Each row below holds a small network's activations on one input, seen along a few directions.
In each table, some parts of the input vary, and every possible input appears once, in random order.
Descriptions start from the smaller parts, as in this example, which fits no table here: one of 5 places around a ring, together with either a single point or one of 9 places around a ring or (one of 3 separate values, together with one of 6 places along a line).
Shared parts are said once, and a part with two or three values counts as separate values.
In the rows, zero is written as 128.

Other details of the inputs shift rows strongly along two fixed directions, in all tables alike. That doesn't count.

Table:
row 1: [ 73 122 138 144 121  60 174 171  87 123  79 167 118]
row 2: [197 101 100 118 136 238  73  61 195 143 153  62  68]
row 3: [147 154  69  31 138 102 160  67 137 118 200 121 148]
row 4: [126 107 156 200 117 137 113 168 124 140  96 157 143]
row 5: [124 114 161 213 122 132 109 192 107 151  88 153 145]
row 6: [127  84 176 197 125 134 106 184 118 132  80 183 138]
row 7: [166 115 126 114 154 188  86  80 175 135 145  69 103]
row 8: [ 90 205 158 103 105  33 169 159  74  84 148 173 149]
row 9: [ 63 105 160 182 137  89 162 192  96 132  74 165 105]
row 10: [161 150  76  47 112 128 141  72 163  95 197  98 133]
row 11: [133  87 171 207 120 153  93 159 141 171  83 149 119]
row 12: [155  77 152 206 162 204  91 138 138 156  87 144 113]
row 13: [ 96 165 131 103 115  26 156 177  91 122 146 155 194]
row 14: [181  97  93 108 136 223  84  39 195 150 154  84  75]
row 15: [142 193 110  58 113 153 135  94 167 117 147 107 110]
row 16: [133 137 118  90 141  77 164 146 101  97 150 168 173]
row 17: [ 87 169 137 119 122  35 158 174  81 109 147 156 206]
row 18: [134 101 171 228 143 162  86 174 125 159  74 131 129]
row 19: [131 166  72  55 115  94 167  81 133  90 201 131 167]
row 20: [132 157 126  94 126  72 152 141 121 107 159 120 166]
row 21: [109 131 104  70 119 145 154  82 105 107 129  87  97]
row 22: [129  94 171 216 122 142  93 190 118 175  79 153 124]
row 23: [152  98 131 143 152 213  52  86 178 167 121  76  91]
row 24: [125 113 100 104 125 164 128  76 128 129 102  91  67]
row 25: [ 87 156  94  50 120  93 192  97 103  92 158 102 120]
Each input here is: either one of 2 separate values or one of 5 places around a ring or (one of 3 separate values, together with one of 6 places along a line).
Question: Which of the alternatives is row 15?
Answer: one of 2 separate values
Question: Which other rows does row 23 become when the choice among 3 separate values takes its other values? List them by row number.
Answer: row 7, row 17

Table:
row 26: [156 113 110 111 149 211  96  69 169 131 130  67  73]
row 27: [ 98 168 111  83 115  61 172 134 100  98 156 127 157]
row 28: [135  76 146 199 141 190  94 140 136 159  84 125 103]
row 29: [179 136 108 104 122 158  95  93 163 127 174  97 147]
row 30: [150 134 105  95 135 173 122  79 152 121 145 101  96]
row 31: [112 102 168 178 134 101 132 183  99 133  91 174 144]
row 32: [101 133 158 160 115  89 135 177  99 137  96 166 140]
row 33: [151 123 116 105 133 168 121  92 156 123 140 110 102]
row 34: [119 154  94  76 117  76 168 120 116 102 174 134 156]
row 35: [117 113 164 192 123 140 116 163 114 141  84 154 116]
row 36: [194 104 131 169 161 240  48  88 200 165 137  91 102]
row 37: [107 173 101  72 113  74 172 118 105  97 165 128 152]
row 38: [106 124 159 162 114  90 134 181 107 136  95 170 145]
row 39: [106 119 167 166 131 110 134 176  96 129  85 157 135]
row 40: [126 104 158 185 123 148 113 158 128 141  89 149 115]
row 41: [134 134  90  86 129 120 141  95 135 129 154 108 134]
row 42: [115 105 157 173 127 105 124 177 114 145  92 159 136]
row 43: [120 147 110  87 127 119 135 102 136 123 150  96 119]
row 44: [117 144  97  72 129  80 163 109 109 102 165 134 159]
row 45: [118 154 108  83 120 106 145 107 125 120 152 113 128]
Question: Describe the family of inputs behind these rows.
Answer: either one of 2 separate values or (one of 3 separate values, together with one of 6 places along a line)
Question: Which other rows does row 34 become when the choice among 3 separate values takes its other values? List them by row number.
Answer: row 31, row 42
Question: Which other rows belong to the same alternative as row 36? List them by row number.
Answer: row 29
Question: Which other rows does row 32 become when the choice among 3 separate values takes its other values? List them by row number.
Answer: row 30, row 35
